A small network was trained on invented records. Each row is its activation on one of them, seen along a few directions.
Records have a field called SAGOF. Each example row is followed by its value.
The word none means that the record has no SAGOF.
The largest differences between rows may come from other fields.
In the rows, 500 means zero.
Strong random noise was added to every row along 2 fixed directions; ignore it. To show where, here is one row again and again, with new noise each time:
476	380	395	507	488	464	729	348	455	430	627	567	584	615	439	366	509	389
570	427	300	637	297	675	338	558	755	507	215	631	676	413	467	629	685	669
580	457	490	420	503	701	520	436	604	504	434	487	582	529	447	559	495	542
531	405	316	610	349	588	474	488	653	476	354	622	650	481	458	532	636	572

483	419	508	365	650	451	574	311	361	442	617	414	415	640	546	360	316	345 -> pizig
371	405	146	888	350	78	505	448	377	431	551	736	582	498	427	257	617	353 -> tet
534	500	627	430	768	417	646	315	354	513	765	400	377	562	604	337	509	385 -> none
652	692	688	191	704	819	329	508	470	636	386	246	323	465	517	686	327	495 -> dup
584	415	331	767	683	134	693	485	355	530	717	270	356	582	694	246	411	225 -> guzad
377	316	359	575	415	289	608	528	350	358	645	536	558	471	486	456	593	498 -> zalen
430	563	276	596	411	404	507	531	420	434	471	596	508	491	568	486	662	467 -> dup
478	446	556	461	618	545	563	547	554	474	431	585	538	528	489	452	464	436 -> gozir
510	550	849	335	771	404	882	257	234	499	839	242	368	779	531	376	223	289 -> karun
470	513	657	142	606	545	745	383	446	497	659	448	437	701	278	462	406	404 -> rimu
474	508	434	502	547	487	469	491	439	612	639	463	534	558	492	414	427	407 -> lepet
419	440	373	575	355	311	622	498	414	389	592	623	467	602	344	364	644	370 -> rimu
686	517	483	608	676	339	450	590	365	516	646	220	306	534	666	409	368	313 -> guzad
423	489	610	318	716	433	630	383	212	611	700	333	325	632	526	365	282	301 -> zom
433	592	738	140	580	606	759	385	465	443	692	580	473	673	311	523	345	568 -> mafa
445	357	235	635	283	301	676	428	457	394	599	812	633	571	473	384	577	408 -> kuro
397	529	458	403	365	637	377	583	680	464	384	635	575	443	407	586	591	766 -> fusos
603	595	817	270	635	852	364	599	604	550	396	270	473	434	501	629	413	492 -> libed
598	646	821	132	575	761	462	437	463	486	599	267	405	475	458	547	291	459 -> zofas
410	501	458	576	367	278	605	438	413	412	505	618	617	629	497	383	574	545 -> karun
509	485	527	453	539	330	674	427	348	464	651	566	542	512	427	427	367	385 -> bire
438	527	674	258	660	484	569	447	432	507	633	381	459	587	473	391	353	304 -> libed
441	474	296	667	170	343	459	542	608	458	421	731	583	337	554	463	581	506 -> zofas
517	542	556	447	463	655	558	543	513	446	476	546	483	492	382	437	528	602 -> mafa
543	492	547	489	582	494	570	451	477	507	494	424	570	457	408	481	447	478 -> bire
439	423	374	553	453	340	665	357	450	400	677	634	561	649	482	488	510	371 -> kuro
469	370	402	403	352	445	555	553	547	459	411	589	682	441	355	537	623	619 -> zalen
451	346	365	515	384	369	632	394	462	398	521	711	566	579	534	409	466	442 -> pizig
599	468	594	413	362	638	277	562	622	552	388	648	549	403	438	574	720	663 -> none
602	578	587	467	731	720	369	513	502	721	537	218	439	482	578	534	322	456 -> lepet
509	517	602	284	344	751	395	598	733	556	330	670	547	401	357	683	446	768 -> fusos
412	492	540	457	447	520	463	512	487	591	417	551	493	529	507	669	496	572 -> zom
628	642	687	421	814	796	269	658	636	533	302	330	426	431	661	674	388	567 -> gozir
456	453	367	675	332	348	484	489	409	393	526	698	613	495	336	402	603	457 -> tet

Here are new rows. What is SAGOF for each?
422	481	486	416	423	549	402	522	606	530	443	568	475	470	372	485	479	609 -> fusos
420	490	388	684	543	449	463	550	422	567	434	432	454	473	652	485	574	501 -> zom
458	416	402	739	519	226	674	430	264	382	681	501	521	482	449	266	520	289 -> bire
463	424	451	761	548	480	369	645	548	414	407	568	464	456	628	517	552	475 -> gozir
460	539	119	918	332	370	384	627	538	463	289	605	528	361	664	506	807	509 -> dup
556	576	682	288	568	695	526	420	577	554	505	294	460	434	506	526	355	482 -> zofas
489	634	519	411	472	566	388	498	567	464	485	408	499	425	584	533	481	548 -> zofas
556	465	522	355	607	514	438	534	449	541	464	324	484	417	475	549	425	530 -> zalen
492	548	553	233	503	589	650	427	412	500	531	526	500	582	392	515	478	443 -> dup
545	447	614	415	469	592	328	496	568	514	496	582	488	460	505	587	651	667 -> none
578	549	503	563	440	486	297	565	522	580	319	411	489	504	555	502	503	569 -> karun
329	402	453	415	328	355	648	500	561	418	531	708	690	575	372	372	625	408 -> libed
464	452	330	569	319	561	293	500	696	401	202	689	666	463	548	636	632	719 -> pizig
425	458	471	487	323	430	520	592	611	473	430	718	634	461	486	494	559	467 -> libed
346	345	439	479	543	111	897	362	250	373	843	544	537	618	444	364	462	308 -> zalen
424	470	315	765	497	218	561	403	398	491	630	390	388	421	652	237	467	247 -> zofas
320	454	613	301	471	432	746	368	483	431	721	642	494	636	317	474	403	513 -> fusos
